Each row below holds a small network's activations on one input, seen along a few directions.
Each table varies a few parts of the input and shows all the possible inputs, shuffled.
Descriptions start from the smaller parts, as in this example, which fits no table here: one of 3 separate values, together with either a single point or one of 11 places around a ring or (one of 4 places along a line, together with one of 5 places around a ring).
Shared parts are said once, and a part with two or three values counts as separate values.

Table:
R1: [ -5  14   6   5   6 -10   2   7  -4   2  -8  17   1   6   1 -12 -13  -6
  10]
R2: [  1  -9  -4   3  -1   8  10  -3   5   1  -7  -5   7   5   7  -8  19 -11
  11]
R3: [ -4 -15   2  -5   1   0   6  -7   0  -1   4 -24   0  -5   8  -2  14   4
   5]
R4: [  6   1   1  11 -10  11   3  -2   4  -2   7   9   7   1  -7  17   7 -11
   5]
R5: [ -7  -6 -13  -5  -6  11   2  -3  -2   8 -15  -3   4   7  -1  -8   7  -7
  12]
R6: [-15  10   5   0  12 -18  -2   7 -10  -1  -2   0  -5  -7   0  -6 -17  12
   6]
R7: [ 47   0  -9  -3  16   6  -7  -2  37 -19  -2   6 -20  10  16 -12  11  18
 -80]
R8: [ -6  -6 -10  -5  -6  13   3  -2  -3   7 -10  -3   6   8   3 -10   9  -9
  11]
R9: [ -3  -6  -6  -3  -5  12   7  -3   2   5  -7  -7   8   7   5  -9  13 -10
  12]
R10: [  0  -6   6  -3 -10   2  -5  -4  -3  -1  17  -6   1 -10  -8  21  -3   3
   0]
R11: [ -8 -14   0  -9  -1   2   2  -6  -5   4   3 -22   1  -6   7  -4  11   6
   5]
R12: [  0   1  -9   3 -12  11  -7   0  -3   5  -2  14   4   2 -15  16  -5  -8
   5]
R13: [-11   9  10  -4  12 -20  -2   7  -9  -1   3   0  -4  -6   2  -7 -17   9
   6]
R14: [ -6   7  14   7  14 -21   7   5  -2  -8   6  -5  -2  -8   6  -5  -5   9
   6]
R15: [  4   2  -3   3 -12  12  -5  -3  -3   5   2  13   8   2 -12  14  -3  -9
   5]
R16: [ -7 -14  -2 -14  -1   1  -3  -7  -8   7  -1 -19  -1  -5   4  -4   4   5
   5]
R17: [ -8   6  14   3  13 -21   1   5  -6  -4   4  -3  -3  -7   4  -8 -11   9
   5]
R18: [ -4  -3   2  -5 -11   6  -9  -3 -10   3  15  -5  -1  -7 -11  20  -8   6
  -1]
R19: [ 51   8 -15   5  11  15  -2   0  41 -16 -15  21 -14  22  12 -18  12   2
 -71]
R20: [ -3  -5  -3  -3  -7   2 -11  -3  -8   3  10  -3  -1 -10 -13  21  -8   8
   0]
R21: [  2   2   0   4 -14  13  -1  -2  -1   2   5  10   8   2 -10  15   1 -11
   5]
R22: [ -2  15   9  10   7 -12  10   8   4  -4  -4  11   3   4   5  -9  -2  -7
  12]
R23: [ -6  15   7   9   5 -10   6   9  -1  -1  -6  14   3   5   3 -13  -8  -7
   9]
R24: [ -9  13   1   7   7 -12   0   9  -5   3 -12  18  -2   5  -1 -10 -13  -2
  11]
R25: [-11 -14  -9 -13   1  -1  -4  -4  -7   8  -4 -17  -4  -6   2  -2   4   7
   7]
R26: [ 1 -6  5  4 -8  2 -1 -3 -1 -4 18 -8 -2 -9 -5 22  1  2 -1]
Describe the family of inputs behind these rows. -> one of 2 separate values, together with either a single point or (one of 3 separate values, together with one of 4 places along a line)
Changing only the choice among 2 separate values turns R14 into R22. The same change can be made to R13. Which row results? -> R1
Which other rows does R18 become when the choice among 2 separate values takes its other values? List them by row number. -> R15
Which other rows does R17 become when the choice among 3 separate values takes its other values? List them by row number. -> R10, R11

Table:
R27: [ -1   6 -12  33 -11   9   9  15 -32  13  -3  24  13   3 -25  28   0 -23
  51]
R28: [-15 -15  -7 -15   1   2  14 -12  -4  23 -17 -14  22   6   6  -8  22 -13
  56]
R29: [ 16  31  -3  -5  12  -8   5  26  16 -10 -26  26 -11  17   8 -51 -13 -12
 -27]
R30: [ -1  12 -15  14 -28  32  -8   2   1   5  -8  35   4  17 -18  20  -3 -22
   0]
R31: [ 42  17  19   3  24 -12   2  -2  45 -28   9   3 -18   8  25 -19   2  17
 -75]
R32: [-18  28   0  41  37 -34  20  20  -1 -13 -28  25   3   5   8 -32 -14   3
  22]
R33: [  2 -29 -34 -10  -7  24  -1 -14   8  13 -32  -7   7  11   1 -15  25 -12
   5]
R34: [ 33 -37   3 -17  -3  26  -7 -42  31  -3  13 -27   8   5  22   6  34  11
 -48]
R35: [-37   8   9  -8 -26  -4 -12   5 -29   1  32 -17   4 -32 -35  41 -30  11
  30]
R36: [-37  25  33  -9  22 -51  -2  25 -19 -10  17 -18 -31 -19  15 -17 -36  26
   4]
R37: [-29 -37   8 -31  -1 -14  -8 -10 -33  19  17 -42  -4 -23   6  10   3  15
  34]
R38: [ 46 -11   0   5 -20  31 -14 -14  17 -10  27  13   2   1 -13  39  10   0
 -52]
Changing only one part turns R27 into R32. The same change can be made to R30. Which row results? -> R29
Describe the family of inputs behind these rows. -> one of 3 separate values, together with one of 4 places along a line
Which other rows does R37 become when the choice among 3 separate values takes its other values? List them by row number. -> R35, R36

Table:
R39: [-30   8  10   4  -1 -16   0   6 -23   9   2   3   5  -7  -9   6 -20  -4
  42]
R40: [ -9 -18  -8  -5 -32  27  -4 -11 -13  13   9  -7  12  -4 -18  30  10 -16
  25]
R41: [  2 -21  -5  -7  -8  11  -4 -10  -3   2  10 -18   0  -8  -1  14  13   5
  -4]
R42: [-24  10  12   3  10 -23   3   8 -19   2   3  -3   2 -10  -2  -4 -18   8
  27]
R43: [-14  16  16   4  16 -24   5   9  -9  -4   0  -1  -1  -3   8 -17 -16   7
  11]
R44: [  5   5  -4  -1  -3   5   2   3   5   3 -10  12   4   8  -1  -8   1 -11
   2]
R45: [ 8 -5 -9  2 -7 14  0 -6  6  2 -6  1  2  6 -2  2  9 -6 -5]
R46: [ -3  16   2   5   7  -8   6   9   3   0  -9  15   2   7   3 -12  -5  -6
   9]
R47: [ -5 -21  -3 -10 -21  17  -4 -13  -7   7  16 -22   6 -11  -9  27  12  -1
  12]
R48: [ 58  10 -12  11  13  15  -2  -1  47 -21 -11  24 -14  22  13 -15  16   5
 -82]
R49: [ 16  -1   0 -12  14  -8  -6   1  13  -9   4  -8 -15  -3  10  -9  -1  19
 -38]
R50: [-11  15  11   8  16 -22   5  11  -4  -2  -8  14  -1   3   8 -21 -14  -2
  11]
R51: [  7 -14  -9  -1  -6  11  -2  -7   5  -1   1  -9  -2  -2  -1   7  12   1
 -10]
Describe the family of inputs behind these rows. -> either one of 2 separate values or one of 11 places along a line
List by row number the other inputs of the same sort as R43. -> R39, R40, R41, R42, R44, R45, R46, R47, R50, R51

Table:
R52: [-20  -4   2  -2 -12  11 -14 -13 -22   2  22 -16   3 -18 -15  39 -11  14
  14]
R53: [ 42 -23  -5 -16   1  13  -3  -7  21  -8  13  -4  -2  -2   7   6  23   1
 -41]
R54: [-30   6   0   7  -3  -3   8   2 -26  14  -5  -1  14  -4 -10  10  -4 -10
  61]
R55: [-31  19  11   9 -12   1   1  -4 -21  12  -7  14   9   3 -12  11 -20 -29
  62]
R56: [ 37  35  -6  12  39 -25  -8  27  34 -22 -15  27 -32  22  12 -33 -27  26
 -86]
R57: [ 21  24   1   9 -19  14  11   0  28   0 -18  31   3  21  -2 -14  14 -20
 -10]
R58: [ 16 -20 -12 -13  -3  10   0   1  28  -2  -1  -7 -13   9  14  -3  25   1
 -35]
R59: [ 36   7   0  -5  -6  22  -4 -23  19  -8   7  -2  -5   0   5   7  23  26
 -48]
R60: [ 28 -15 -18   1   4  21  -9 -10   6  -4 -16   5   4  10   2 -19   7   0
 -40]
R61: [-39  37  31   1  45 -53  11  18 -22  -8  -8  -1   6  -9  19 -48 -39  12
  38]
R62: [ 23 -10 -20  18  10  14   9   9  19 -18 -10  18   3   6   5  -5  18 -20
 -17]
R63: [-38 -10   3   1  -9 -10   4  -5 -22  17  -4 -21   9  -6  -7   4  -4  -1
  49]
R64: [-13 -29   6 -14 -16 -11  -6   5 -19  15  28 -16   4 -17 -16  34  -3   1
  24]
R65: [-33 -19   7  -9 -17  -3  -1   1 -25   9  14 -27  -2 -15  -3  12   1  -2
  32]
Describe the family of inputs behind these rows. -> one of 2 separate values, together with either a single point or one of 6 places along a line
